Each row has a name. Each piece below is followed by the name of the row it came from, unless a question asks for something else. Each question is about the rows just above it. Places in a row count from 1.

[ 1.19  4.54  2.99  1.66  1.24  0.20  1.00 -1.42]  z290
[-0.18 -0.29  0.33  0.36 -1.38  2.39  0.71 -1.18]  z23
[-3.90 -8.99 -5.19 -5.30 -1.82 -2.10 -0.60 -0.35]  z597
[ 1.34 -0.35  0.39  1.08  1.20  1.26  0.04  1.97]  z872
[ 1.34  1.20 -0.34  1.08  0.39  1.26  1.97  0.04]  z849
[ 0.98  1.34 -0.35  0.39  1.08  1.18  0.48 -0.71]  z985
[ 0.38 -1.08 -2.27 -0.65  0.43 -0.03  0.16 -0.96]  z67
[ 0.98  0.39 -0.35  1.34  0.51  1.77 -0.55  0.16]  z566
[-1.16 -2.30 -0.69 -3.37  1.89 -1.34  2.56 -3.07]  z830
The next 2 entries after [ 1.34  1.20 -0.34  1.08  0.39]: => [1.26 1.97]
What are the next 2 entries after [0.33 0.36]? => [-1.38  2.39]
Put [ 1.97  1.34 -0.35  0.39  1.08  1.20  1.26  0.04] back in order: which row is it? => z872
Give the next 2 entries after [ 1.34 -0.35  0.39  1.08  1.18]. => [ 0.48 -0.71]
Move every entry of [1.89] by +1 step of 0.01. => [1.90]

[-2.20 -2.00  1.29 -5.64  4.72  8.09  1.66  4.61  7.14 -2.86]  z813
[-0.17 -0.28 -0.45  0.50  0.19 -0.37  0.26 -0.12  0.20 -0.15]  z824
[-0.99  0.56 -1.38  0.77  5.55 -1.45  2.80  6.60 -2.40  2.76]  z222
[-2.00  1.66  1.29 -2.86  4.61  4.73 -2.20  8.09 -5.64  7.14]  z619
Put [-0.45 -0.37 -0.28 -0.17 -0.15 -0.12  0.19  0.20  0.26  0.50] back in order: which row is it? => z824
[-1.45] with -1 step of 0.01 on every entry: => [-1.46]
[-2.40 -1.45 -1.38 -0.99  0.56  0.77  2.76  2.80  5.55  6.60] is which row reordered? => z222
[ 4.73 -2.20  8.09 -5.64  7.14 -2.00  1.66  1.29 -2.86  4.61] is which row reordered? => z619
Shift each entry of [4.73] by -1 times 0.01: => [4.72]
Give the next 2 entries after [-5.64  4.72  8.09  1.66  4.61]. => [ 7.14 -2.86]

[ 6.22  2.54 -1.12 -1.29  3.93  3.48] : z480
[ 6.22 -1.12  2.55  3.48 -1.29  1.34] : z325
[ 3.64 -1.29 -3.84 -2.35  1.08 -2.36] : z119
[-8.10 -0.35 -3.84 -2.35  1.08  0.92] : z151
[-1.12  6.22 -1.53  5.71  2.13 -1.70] : z157
[ 7.97 -0.13  4.90  1.35 -3.30  6.84] : z11
What are the next 2 entries after [ 6.22 -1.12]? => [2.55 3.48]
Row and place of [2.55] in the named rows: => z325, 3
Shift each entry of [-1.12  6.22 -1.53] by -1 times 0.01: => [-1.13  6.21 -1.54]
The next 2 entries after [-1.12 -1.29]: => [3.93 3.48]
[ 1.34  6.22  2.55 -1.29 -1.12  3.48] is which row reordered? => z325
Where in the named rows is [1.35]? => z11, 4

[ 3.89  2.85  1.45 -1.72 -3.35 -2.48  3.26 -1.16 -1.05 -1.85 -1.93 -1.55
 -1.26 -1.06 -0.95] -> z294
[ 8.73  9.36 -4.18 -1.13  0.95  0.30  7.21  1.46 -5.01 -0.80 -2.10 -2.42
 -0.39 -3.35  2.05] -> z585
[ 1.73  2.05 -1.13 -0.64 -4.24 -2.82 -0.69 -1.51 -1.65  0.95  6.16  5.44
  0.30  5.31  6.17] -> z971
[-3.29  2.92  2.49  1.61  1.69  1.13 -4.43  0.04 -9.29  1.88 -0.97  0.14
  2.04  0.81 -8.19] -> z45
[ 0.34  1.52 -6.07 -2.90 -3.43 -1.59 -0.01  3.11 -6.85 -0.31  2.81  3.30
  3.15  2.80  1.17] -> z753
[-3.51 -2.85 -1.31 -3.51 -1.68 -2.82 -2.82  0.80 -2.68 -2.49  0.17  1.59
  1.82  2.18 -0.08] -> z931
[-4.59 -3.79  0.41  1.61 -0.85  2.60 -4.85 -2.78 -0.67  0.21  0.86  0.67
 -1.87  1.72 -2.79] -> z468
[ 2.92  1.88  1.61  1.69 -3.30  0.81  2.04  0.04  1.13  2.49 -9.29 -8.19
  0.14 -4.43 -0.97] -> z698
The next 2 entries after [-9.29 -8.19]: => [ 0.14 -4.43]
After [ 0.04 -9.29], its row goes on with => [ 1.88 -0.97  0.14  2.04  0.81 -8.19]
Put [-0.97  0.04  2.49 -3.30  1.88  0.81  1.69  2.04 -4.43 -9.29 -8.19  1.13
  0.14  2.92  1.61] back in order: which row is it? => z698
Row and place of [6.16] in the named rows: => z971, 11
[-4.85 -4.59 -3.79 -2.79 -2.78 -1.87 -0.85 -0.67  0.21  0.41  0.67  0.86
  1.61  1.72  2.60] is which row reordered? => z468
Give the next 2 entries after [-3.51 -1.68 -2.82 -2.82  0.80 -2.68 -2.49  0.17  1.59]. => [1.82 2.18]
Row and place of [5.31] in the named rows: => z971, 14

[1.22 0.46 0.26 0.38 0.02 0.57 3.73] -> z161
[ 3.65 -2.42 -2.50 -2.99  3.64 -6.41  0.33] -> z688
[ 0.77  0.80  2.20  0.00 -1.24 -0.05 -0.86] -> z158
[0.38 0.57 0.46 3.72 0.02 0.26 1.22] -> z366
[-1.11 -1.03  0.25 -0.19  2.72  0.10 -0.40] -> z994
[ 0.45 -0.91 -0.27  0.05 -0.77  0.55  0.58] -> z977
Which row holds these entries in another order? [1.22 0.38 0.57 0.46 3.72 0.02 0.26] => z366
[0.57 0.46 3.72 0.02 0.26 1.22 0.38] is which row reordered? => z366
Put [0.02 0.26 0.38 0.46 0.57 1.22 3.73] back in order: which row is it? => z161
Shift each entry of [2.72 0.10] by -1 times 0.01: => [2.71 0.09]

